A small network was trained on made-up records. Each row is its average activation on records with the value named, seen along a few directions.
Values that are neighbours, or in one group, have similar rows; names and order tell nothing.
In the rows, zero is written as 500.
Random noise pushes rows far along 4 fixed directions. That doesn't count. These rows show it; they differ only by the noise:
[546 509 508 532 454 363 541 500 406 506 440 594 493 507 439 531 523 531
 553]
[637 517 626 590 256 263 352 566  43 558 266 652 436 556 503 609 562 474
 566]
[504 587 552 449 578 683 688 416 481 433 542 199 543 729 405 539 531 396
 394]
[593 461 496 565 519 285 621 330 548 377 516 640 560 578 333 572 528 648
 521]
[491 428 491 491 533 365 627 403 590 419 538 631 538 507 336 515 483 612
 501]
[476 677 402 486 558 596 613 678 489 659 472 361 454 429 592 428 535 370
 614]


Field MONI:
div: [415 554 497 404 488 770 508 629 433 586 486 370 498 534 583 405 421 316
 514]
tup: [346 419 448 397 489 516 512 630 515 594 506 562 469 351 467 433 434 501
 507]
det: [672 522 422 662 492 396 362 412 529 477 479 614 558 517 630 530 528 568
 603]
bap: [550 508 484 563 460 589 304 458 460 482 518 431 510 568 665 511 499 481
 535]
ninen: [591 556 568 583 395 529 319 488 354 505 428 457 493 620 575 554 478 463
 474]
mabat: [510 420 618 457 474 452 520 387 386 380 513 456 525 623 323 594 520 535
 344]
veki: [335 365 412 410 525 406 596 512 759 461 608 805 522 291 373 393 389 674
 591]
ribes: [534 504 477 657 496 413 264 537 571 549 524 633 449 345 712 421 424 528
 666]
todo: [564 532 423 468 639 432 607 513 682 518 557 529 479 377 556 503 608 551
 488]
kat: [558 517 560 601 334 433 312 483 295 485 391 585 489 544 558 546 490 527
 559]
zotev: [575 516 588 506 371 419 361 569 340 563 360 434 397 463 638 609 650 503
 376]
kor: [584 399 570 573 497 342 474 392 441 422 461 607 541 532 380 593 570 539
 414]
MONI is arranged as a line.
Question: A walk along MONI starts at zotev and steps to its neighbour todo. Put div, bap, mabat, ribes in the order it reaches them.
Answer: mabat, div, bap, ribes
Question: Which values are neighbours of ninen? Give them in the order they are listed.
Answer: det, kat

Field KIGUB:
ropi: [370 785 232 485 527 650 580 909 529 862 390 412 381 207 752 284 542 309
 838]
linim: [532 460 514 508 621 683 593 198 731 288 615 389 623 655 460 565 449 591
 341]
gana: [439 725 384 456 581 863 561 650 401 659 493 130 508 601 685 390 436 256
 617]
depe: [644 384 653 493 459 510 399 314 468 307 561 504 509 601 544 541 473 554
 302]
fol: [490 388 711 444 490 601 269 470 423 426 577 409 449 512 647 551 489 466
 334]
bubas: [316 496 543 387 539 772 648 394 581 391 639 198 571 819 282 481 388 438
 409]
fofiv: [292 413 485 341 582 565 667 588 656 532 548 517 477 349 354 415 492 475
 440]
dule: [803 833 234 805 628 426 607 352 727 496 554 363 607 684 669 531 581 582
 786]
gomup: [692 716 296 771 364  22 374 747 278 740 263 951 435 156 640 538 665 592
 930]
bir: [227 516 536 300 425 943 312 899 332 761 461 336 382 303 744 290 342 162
 489]
zis: [414 250 567 413 607 279 625 401 701 410 574 662 513 423 186 583 551 639
 268]
reda: [692 449 673 505 441 312 586 339 324 366 424 401 510 740 330 676 655 535
 279]
KIGUB is arranged as a line.
Question: A walk along KIGUB starts at zis and steps to its neighbour reda. Put ropi, gana, fol, bubas in the order it reaches them.
Answer: ropi, bubas, gana, fol
Question: Which values are neighbours of linim? Give them in the order they are listed.
Answer: depe, bir
